These are the activations of a small network on made-up records, seen along a few directions, one row for each record.
Each row is followed by the record's values for the fields M, K, B, G, W, E, J.
The largest differences between rows may come from other fields.
Strong random noise was added to every row along 7 fixed directions; ignore it. To show where, here is one row again and again, with new noise each time:
[ -12  133   78 -112   25  119  134  127  -20 -328  136 -119 -178 -168
  182 -172   51 -111 -132  -88  -95   55  -25  260]
[ 178  -91  -36  126   79  -92  -58 -136  -37 -105  109 -248  -10 -344
  113 -113   90  -98  -54  103 -183  -33  -77   82]
[-329  -79  122 -207  277    9  297 -136 -163  -32   62  109    9 -127
  -83   21  -74 -231  -32   30  182  -94 -282  118]
[ 490   30 -238 -174 -118 -128    1   46  140 -226  119  -49   83 -193
  -68  -88 -141   31 -100   80 -172  -54  215 -100]
[  41  152  149 -148   23 -129 -149  226   94 -421    6  -99  -13 -122
   41 -273  114 -123 -208 -149   24   67 -274  284]
[-152  -71 -155  -63   42  108   37 -190 -381   23  205    6 -194 -445
    5  102  302  -20  -24  -43  -69 -194 -304  -28]
[-185  171  340   35   86  180  342  -79   76 -415   76 -168  224   65
  389 -152 -253 -195 -133   39 -112  238   76  457]
[ -51   80  217  -30  -59 -152  -67 -172   78 -363  -92 -169  526 -125
   80 -152  -91  -85 -277  -46   50   70 -319  249]
[  58 -141  -57   73  363  -13  122   -6 -128   46  252  -15 -391 -207
   72  -27   85 -222  193  210 -187  -41   33   64]

[-236  -59 -273 -361  -40   85  352 -259 -297  383  -16  681  163  254
 -464  466 -259  156  255   46  278 -299   69 -501] => M is m2, K is k2, B is b2, G is g1, W is w1, E is e2, J is j1
[-279    8   -3   42    6   66 -172  -78 -236   28  122   71  -80  -72
   95  102  322   88   25 -101   45   45 -326   50] => M is m1, K is k2, B is b1, G is g2, W is w1, E is e1, J is j2
[ 170 -101 -129  178 -114    9  -94   45   38   55    7 -327 -173 -221
  147 -152  200  116  -86  -52  -96  -69   69  -14] => M is m2, K is k2, B is b1, G is g2, W is w1, E is e1, J is j1
[-149   42  -77  289    8  -43 -175  -43    6  -63  152  249  326  299
  194  117   41  151  110  132 -134  275   48  112] => M is m1, K is k3, B is b3, G is g4, W is w2, E is e1, J is j1
[ -96 -189 -213  -39 -172  254  249 -115 -201  148   -7 -283 -368 -522
  -60 -105  156   43 -159 -153   35 -447  -39 -130] => M is m1, K is k3, B is b4, G is g2, W is w1, E is e2, J is j1
[-274   80  129   33  135  270  155   17 -241   40  182   -8 -462  -44
  215   49  165 -135   96  -51  -61   67  -17  142] => M is m1, K is k3, B is b4, G is g2, W is w1, E is e2, J is j2
[-203  -90 -100  272   40   95  203 -288  -27  109  129  307  517  343
  156  258 -269  120  267  354 -121   62  203  -16] => M is m2, K is k4, B is b1, G is g4, W is w2, E is e2, J is j1
[ -54  134  -80 -211 -150  317  255  -51 -208  -13  138  -12 -168 -184
   42  112   54   17  -93 -118  106  121  112   -2] => M is m2, K is k3, B is b3, G is g4, W is w2, E is e1, J is j2
[ 143   76   57  184  -57  -87 -317   52    5 -115   17  -83   22  -40
  140 -130  200   24  -23  -43 -131   85 -114  120] => M is m2, K is k3, B is b4, G is g2, W is w1, E is e2, J is j1
[-698 -148  399  423   35  113   -5 -247 -200  -32 -269 -511   64 -332
  305 -256  355 -114 -225 -225  153 -179 -634  426] => M is m2, K is k2, B is b1, G is g2, W is w1, E is e1, J is j1
[ 265 -192  -98  -58   53 -289  -13   13  221  163  -94   68  193  146
 -245   -7 -290   49   48  170   55  -64  150 -231] => M is m1, K is k2, B is b2, G is g1, W is w1, E is e2, J is j1
[-155   33  149  129  290 -255 -314  266   46   55  -65  267 -168  372
  -52   -5  184 -118  234   -8  108  217 -173   85] => M is m2, K is k4, B is b2, G is g1, W is w2, E is e1, J is j1
[ 191 -140  310   28   27 -382 -178   73  369 -124 -417 -515  296 -169
 -157 -417  -67 -199 -358  -72  317    1 -328  204] => M is m2, K is k4, B is b2, G is g1, W is w2, E is e1, J is j1
[ 161   81 -417  148 -329  154 -294 -162 -289  -88  236  111   93 -242
  105  196  362  333  106   40 -369 -129  -18 -132] => M is m2, K is k4, B is b1, G is g4, W is w2, E is e2, J is j1
[ -51   77   67   -1  168  -30  -25  380  126 -147   64  101 -206  275
   44 -156   53  -76  115   39   79  161   35  236] => M is m2, K is k4, B is b1, G is g4, W is w2, E is e2, J is j1
[ 184   72  201  115  126 -166 -285  248  238 -276  -19 -219   39   85
  162 -242   68  -98  -59   22  -18  258  -65  278] => M is m2, K is k4, B is b1, G is g4, W is w2, E is e2, J is j2
[ 117  103   -8 -150  148 -103 -112   61  -29   -7  118  300  -61  145
 -119  111  -16  -87  180   89  -29   79  -31  -73] => M is m2, K is k3, B is b4, G is g2, W is w1, E is e2, J is j2
[  76  -92  -47  104  -62  209  217 -162   13   32   87 -381 -159 -261
  254  -78  -29   38  -85   13  -98   33  224   42] => M is m1, K is k2, B is b1, G is g2, W is w1, E is e1, J is j2
[ 157    4 -123  355 -137   12 -415   61 -169   44   76 -224 -243 -214
  150  -15  481  121   83  -29 -269  -13 -120   22] => M is m2, K is k4, B is b2, G is g1, W is w2, E is e1, J is j1
[ 159 -158    7  136  503 -596 -444  117  168  247   32  454  206  435
 -335  133  -48 -200  413  404   76  159 -139 -122] => M is m2, K is k3, B is b3, G is g4, W is w2, E is e1, J is j1
[-117  -84  -72  -74  183  -90   45  182  -32  102   94  178 -276   66
  -93  -34   64  -48   62  -13  122  -56  -44  -10] => M is m1, K is k3, B is b4, G is g2, W is w1, E is e2, J is j1
[ 402 -340   52   42  359 -421 -229   33  124  344 -198 -426 -508 -438
 -317 -231  153 -305   19   83   86 -250 -165 -205] => M is m2, K is k2, B is b2, G is g1, W is w1, E is e2, J is j2
[-164   63  -60 -169  -89  122  138  -95 -197  -13  108  305  163   61
  -43  239  -61   95   14    4  -37  -73  -37  -95] => M is m1, K is k3, B is b4, G is g2, W is w1, E is e2, J is j1
[ 138  123  128  409   39  -71 -348  -81  -16   -8   66  -94    7  127
  326  101  201   -6  186  104 -283  392   83   83] => M is m2, K is k4, B is b2, G is g1, W is w2, E is e1, J is j2
[ -15 -143  263  202  273 -109  130 -104  207  115 -156 -265   49   71
  111 -118 -197 -240   35  148   41  156  126  145] => M is m2, K is k4, B is b2, G is g1, W is w2, E is e1, J is j1
[-141  -38 -164  -63   13  366  333 -124 -318  204  306   27 -451 -217
  150  188  103   17   75    7  -94  -58  175  -78] => M is m1, K is k3, B is b4, G is g2, W is w1, E is e2, J is j2
[  32  -43 -182 -282 -163  -32  143 -148    7  -58   -9  -57  194 -237
 -128    3  -71   97 -228  -98  204  -89  -74 -130] => M is m1, K is k2, B is b1, G is g2, W is w1, E is e1, J is j2
[ -63  107  294   83  246 -378 -404  -54   18 -110  -36  291  423  317
  -63   88    5 -165  146  151   15  184 -392  112] => M is m2, K is k3, B is b4, G is g2, W is w1, E is e2, J is j2
[ 360 -168 -340  158   80  186  100 -137 -231  342  243  -30 -547 -329
    1  160  110  -15  291  200 -432 -245  390 -300] => M is m2, K is k1, B is b3, G is g3, W is w1, E is e2, J is j1
[ 197  -87 -122 -124  -77 -202  134 -126  269  106 -141  119  498  228
 -177   64 -420   74  -14  144  208   77  279 -202] => M is m2, K is k4, B is b1, G is g4, W is w2, E is e2, J is j1
[ 161  -24  325  363  206 -213 -112 -385   83  178  -93  -64  379  236
  140  199 -277 -185  194  302 -201  295  135  -18] => M is m2, K is k1, B is b3, G is g3, W is w1, E is e2, J is j2
[  -5 -120 -148 -308   38  -58  278 -312  -41   85   39  167  416 -101
 -294  226 -312  -47  -61  138  210  -89    6 -212] => M is m1, K is k3, B is b3, G is g4, W is w2, E is e1, J is j2
[-147  204  105  304   -6  316   37   71  -94 -229  197   46 -118  241
  473  -20  112   50  199   70 -351  192  194  326] => M is m2, K is k2, B is b1, G is g2, W is w1, E is e1, J is j1
[ 170  149  -62 -212  144   13 -104  362  -25  -36  182  181 -465   50
 -107    6  162 -109  131  -24   34  166   75    5] => M is m2, K is k3, B is b3, G is g4, W is w2, E is e1, J is j2
[-252 -219   31   -6   67  -11  165 -135  -87  275 -117 -262 -120 -286
  -66  -58  114 -109 -204 -130  399    6 -182    2] => M is m2, K is k3, B is b3, G is g4, W is w2, E is e1, J is j1
[ -83 -204 -101  104  217 -178 -134  -49    0  284   20   92  -55    8
 -165   36   77  -63  131  134  140   10 -107  -99] => M is m1, K is k3, B is b3, G is g4, W is w2, E is e1, J is j1
[ 203  228  -61 -288  -93   -2 -114  210  -17 -378   91   84 -129 -127
  -98 -120   97  -26  -66 -116 -123 -102 -102   69] => M is m1, K is k3, B is b4, G is g2, W is w1, E is e2, J is j2
[ 322  286  109 -280 -156 -174 -231  428  289 -200 -162  117  -50  284
 -164 -105  -92   28 -120 -230   52  152  116  -14] => M is m2, K is k1, B is b3, G is g3, W is w1, E is e2, J is j1

Which values does each new row have?
[-213 -265  -25  -90  -20  114  471 -344  -57  126  -81 -301  124 -403
  -60 -121 -196  -74 -284  -34  224 -305  -62  -28] => M is m1, K is k3, B is b4, G is g2, W is w1, E is e2, J is j1
[  38  107  -31 -243  227  145  334  361   44 -111  242  106 -616   41
   89 -130  -61 -169   60  -38   -1  121  260  135] => M is m1, K is k3, B is b4, G is g2, W is w1, E is e2, J is j2
[-254  101  311 -200  133  -96  -65   94    9   36 -234  149 -105  210
 -202  -26   -6 -143    3 -190  319   14 -313   16] => M is m2, K is k2, B is b2, G is g1, W is w1, E is e2, J is j2
[  89 -115 -205   12  204   43  185  -24  -43  280  225  216 -167   92
   -6  217  -71  -32  213  230  -50  125  333 -139] => M is m2, K is k3, B is b3, G is g4, W is w2, E is e1, J is j1
[ 219   15 -337 -200 -409  135  -66 -113 -206  161  -65 -123 -226 -496
 -197   58  209  212 -212 -314    9 -295  -30 -357] => M is m2, K is k1, B is b3, G is g3, W is w1, E is e2, J is j1
[  59   82  -18 -230 -151  -16  126   38  130 -268  -62 -163   89 -187
    0 -231 -116   -9 -315 -194  136   13  -69  112] => M is m1, K is k3, B is b4, G is g2, W is w1, E is e2, J is j2
[ 194 -224 -163  332  266 -202 -133   36   23  226  127  -74 -322  -49
   28  -79  106  -88  258  224 -179  -43  160  -89] => M is m1, K is k3, B is b4, G is g2, W is w1, E is e2, J is j1
[-279  301  -42   11 -475  192 -333 -192 -281 -151    9  227  484   96
  144  283  280  358 -113 -257  -55  101 -315   -5] => M is m2, K is k4, B is b2, G is g1, W is w2, E is e1, J is j1
[-270  239  -22 -125 -208   70 -271 -184 -228 -125   97  393  503  169
  -28  336  141  200  -21 -108   57  186 -347  -17] => M is m1, K is k3, B is b3, G is g4, W is w2, E is e1, J is j2
[-136   -7  169 -162  169   -8   85   47  -32  -22 -124 -100 -315 -149
 -123 -136   48 -202  -42 -132  147 -117 -213   51] => M is m1, K is k2, B is b2, G is g1, W is w1, E is e2, J is j2
[-112  164   39   27 -188  184   86 -135  -78 -209   48  -65  180    0
  256   29   19  100  -87  -67  -78  107   39  115] => M is m2, K is k2, B is b1, G is g2, W is w1, E is e1, J is j2
[ 136  227  146  -63   -3  -45 -274  199   70 -174   -1   22  -26  151
   37    4   93  -33   -2  -62  -33  228  -55  102] => M is m2, K is k4, B is b2, G is g1, W is w2, E is e1, J is j2
[ 331  -97 -288   20   -3 -197  -58  -85   95  147   42  269  267  220
 -210  242 -262   97  250  307 -188  -68  335 -349] => M is m1, K is k4, B is b2, G is g1, W is w2, E is e1, J is j1
[ 150  274   19 -425 -187  -23  -30   58   40 -326   34  272  365  125
 -163   73 -189   52 -143  -98   65   24  -76  -14] => M is m2, K is k3, B is b4, G is g2, W is w1, E is e2, J is j2
[  -8 -100   81  140   78  -86    2   19   78  157  -55 -238  -89   -1
   55  -52   19 -114  -61   15  152  204   55   61] => M is m2, K is k3, B is b3, G is g4, W is w2, E is e1, J is j1
[-153  301  312 -177 -303   -4 -153  402  247 -477 -311  -40  217  231
    9 -330   -8   71 -346 -406  177   17 -300  293] => M is m2, K is k2, B is b2, G is g1, W is w1, E is e2, J is j1
[  97   78 -228    0 -206  -99 -455  225  -61   23   24  150 -140   14
  -63   44  398  244  -20 -214  -12   41 -144 -124] => M is m2, K is k4, B is b2, G is g1, W is w2, E is e1, J is j1
[ 232 -124  162  220  337 -431 -275  136  340   28  -49 -204  -45  103
   33 -191  -22 -254   24  181   84  386   12  148] => M is m1, K is k3, B is b3, G is g4, W is w2, E is e1, J is j2
[-158 -200   14  562  -11    7 -221 -248 -132  144   -7 -398   56 -229
  300  -99  341   68   21   80  -76   44 -201  172] => M is m2, K is k4, B is b1, G is g4, W is w2, E is e2, J is j1
